Each row below holds a small network's activations on one input, seen along a few directions.
In each table, some parts of the input vary, and every possible input appears once, in random order.
Descriptions start from the smaller parts, as in this example, which fits no table here: one of 8 places around a ring, together with either a single point or one of 11 places along a line or (one of 2 separate values, together with one of 6 places along a line).
Shared parts are said once, and a part with two or three values counts as separate values.

Rows:
x1: [ 0.95 -1.26 -1.60  0.89 -2.19 -2.92  2.62  0.22  3.48  0.62  3.30  2.20
 -1.76 -1.85  0.70]
x2: [-5.74 -0.54  1.02 -1.77  1.51  2.56 -2.76 -3.30  1.24 -1.80  1.87 -1.70
 -0.07  3.31 -4.69]
x3: [ 5.48  4.20  1.53  0.93  0.98 -1.08  0.73  4.06 -3.91 -0.19 -3.96 -4.00
  5.23  0.11  6.36]
x4: [-0.11 -2.48 -0.50  2.58 -2.34 -2.72  3.57 -1.16  0.40  1.43  5.41  2.31
 -2.67 -2.58 -0.48]
x5: [-1.32 -2.65 -0.05  1.21  1.47 -2.50  4.66 -0.43 -5.21  4.01  0.17 -0.55
 -4.33 -0.45  0.05]
x6: [-3.29  0.22  1.09 -1.50  0.66  5.41 -5.31 -1.55  1.20 -2.39 -2.00  1.00
  0.75  2.01 -4.44]
x7: [ 6.18  3.76 -0.25  1.52 -2.77 -0.65  0.30  2.92  1.84 -2.96  1.34  0.23
  6.83 -2.56  5.43]
x8: [-6.87 -1.84  1.66  0.34  1.18  2.25 -1.89 -5.20 -1.52 -0.99  3.84 -1.64
 -0.67  2.32 -6.00]
x9: [ 1.91 -0.66 -0.77 -0.04  1.27  0.26  1.48  2.74 -2.22  2.29 -5.70  1.09
 -2.99 -0.87  1.43]
x10: [-0.11 -1.43 -1.01 -0.36  1.92 -2.30  3.76  1.17 -2.22  3.35 -1.84 -0.91
 -3.62  0.90  1.21]
x11: [-4.17 -0.03  0.46 -2.68  0.99  3.00 -4.47 -2.93  1.92 -1.93  0.13 -0.83
  0.11  2.96 -4.50]
x12: [ 0.79  4.96  4.07 -1.17  0.67  3.18 -5.65  0.06 -0.71 -4.04 -0.09 -4.26
  9.22  1.88  1.69]
x13: [ 1.27 -0.99 -1.54 -1.10  1.56 -1.98  1.97  1.23 -1.48  2.86 -3.62 -0.21
 -3.41  0.47  1.43]
x14: [ 2.16 -0.77 -2.31  0.03 -2.44 -2.59  0.75  0.31  4.05  0.08  1.54  2.98
 -1.52 -2.33  0.94]
x15: [ 2.85 -0.49 -1.80  1.12 -2.47  0.08  0.26  1.87  3.14 -0.34 -0.38  4.29
 -1.09 -3.32  0.87]
Q: Describe the family of inputs behind these rows.
A: one of 3 separate values, together with either a single point or one of 4 places along a line
Q: List by row number the other rows that have the choice among 3 separate values in common with x2.
A: x6, x8, x11, x12
Q: Start at x4 and move only the place on the line of 4, one step at a time. The first step leads to x1. Which rows follow, in order?
A: x14, x15
Q: Which other rows does x7 become when the choice among 3 separate values takes its other values? List them by row number.
A: x3, x12

Rows:
x16: [ 4.92  1.56  1.12  1.95  3.21 -2.80  5.92  5.10 -6.84  3.55 -4.39 -4.47
  2.88  0.53  8.66]
x17: [ 7.27  3.83  1.36  3.85 -4.08 -3.15  1.63  3.80  3.56 -2.22  3.32  0.04
  6.94 -4.23  6.71]
x18: [-4.81  1.76  3.84 -0.65 -1.85  5.11 -6.36 -4.52  3.80 -5.38  8.06 -0.14
  6.89  2.00 -5.11]
x19: [ 0.26 -2.73 -4.35  2.77 -4.56 -3.57  2.90 -3.46  3.13 -0.99  8.92  4.48
 -2.65 -4.83 -1.72]
x20: [-6.61  0.11  2.39 -1.75  3.07  6.83 -6.94 -2.80 -0.47 -2.86 -4.06 -1.64
  1.36  3.52 -5.76]
x21: [-5.05  0.72  1.05 -4.13  1.64  5.51 -7.46 -3.56  4.08 -4.13 -0.55 -1.19
  3.16  3.87 -4.78]
x22: [-0.01 -3.41 -4.17 -0.59 -1.76 -2.62  2.97 -0.41  4.96  2.21  0.46  4.89
 -6.50 -0.88 -1.90]
x23: [ 7.47  2.97 -0.09  0.16 -0.39  0.37  1.36  6.03 -3.26  0.40 -6.98  0.65
  2.31 -2.53  6.23]
x24: [ 7.80  3.83 -1.24 -0.23 -1.16 -1.54  0.69  6.60  2.95 -0.82 -4.14  0.20
  3.46 -1.74  7.46]
x25: [-7.13  1.08  2.93 -2.36  4.14  2.08 -3.75 -5.30 -6.95 -0.69  0.00 -7.32
  0.01  6.51 -5.91]
x26: [-1.30 -4.77 -1.66  1.30 -0.18 -0.30  3.31  0.84  0.49  4.28 -2.03  5.07
 -8.60 -1.31 -2.64]
x27: [-2.83 -4.95 -1.17 -0.33  1.93 -5.93  5.71 -2.33 -5.43  6.64  1.38 -0.55
 -9.25 -0.92 -1.25]
Q: Changing only one part turns x24 into x21. The same change can be made to x17. Which row results?
A: x18
Q: Describe the family of inputs behind these rows.
A: one of 3 separate values, together with one of 4 places along a line
Q: Which other rows does x27 become when the place on the line of 4 takes its other values? List them by row number.
A: x19, x22, x26

Rows:
x28: [ 5.36  3.73  2.51  1.01 -1.59  0.11 -0.03  2.13  1.79 -3.27  0.24 -1.51
  7.05  2.72  4.37]
x29: [ 4.86 -1.04 -1.14  0.57  2.89 -0.82  4.33  3.63 -4.21  5.01 -6.04 -0.34
 -2.68  2.19  4.32]
x30: [-0.69  2.77  3.59 -0.36  2.27  3.02 -4.80 -1.63 -0.40 -2.20  1.91 -2.46
  7.46  1.80  0.89]
x31: [-7.90  0.77  0.78 -3.37  1.48  2.17 -2.42 -4.35 -1.67 -2.81  2.20 -2.83
 -0.05  1.57 -6.24]
x32: [ 6.65  2.63  1.63  0.46 -1.35  1.87 -2.06  1.35  2.70 -2.78 -3.42 -0.17
  7.50  3.42  4.04]
x33: [ 1.32 -2.25 -2.12  2.11 -3.36 -3.65  2.17 -0.77 -0.19  2.15  0.93  4.27
 -6.22 -4.36 -2.01]
x34: [-6.36 -3.32 -0.98 -2.72  0.40 -0.29 -0.67 -2.01  2.01  1.24  0.51  2.56
 -7.01  0.11 -5.30]
x35: [ 3.85  0.58 -2.55  1.25 -2.56  0.20  2.55  3.47  2.37 -1.21 -1.45  3.32
  0.58 -3.22  2.65]
x36: [ 2.87 -1.04 -1.64  0.30  3.14 -3.52  5.69  2.85 -5.45  5.13 -2.78 -2.33
 -1.58  1.03  5.78]
x37: [ 0.58 -2.36 -1.98  2.42 -3.17 -5.64  3.41 -1.58 -0.81  2.39  3.72  2.25
 -5.20 -5.19 -0.88]
x38: [-1.56  2.57  5.87 -0.37  0.89  4.07 -7.35  0.69  1.17 -3.52 -1.67 -3.30
  4.41  1.38 -0.60]
x39: [-6.15 -2.85 -1.33 -0.60  0.44 -0.81  1.27 -3.17  1.20  1.62  3.81  0.40
 -5.05 -0.80 -5.26]
x40: [-5.69 -1.15 -0.20 -1.92  3.02  5.25 -5.59 -3.64  0.18 -0.89  0.48 -1.71
 -0.50  3.37 -5.42]
x41: [ 2.87  0.96 -2.45  1.21 -2.49 -1.95  3.50  3.03  1.31 -0.88  1.56  1.84
  1.29 -4.00  3.66]
Q: Changing only one part turns x30 into x38. The same change can be made to x39. Which row results?
A: x34
Q: Describe the family of inputs behind these rows.
A: one of 2 separate values, together with either a single point or one of 6 places around a ring
Q: Which other rows does x37 become when the choice among 2 separate values takes its other values? List them by row number.
A: x33
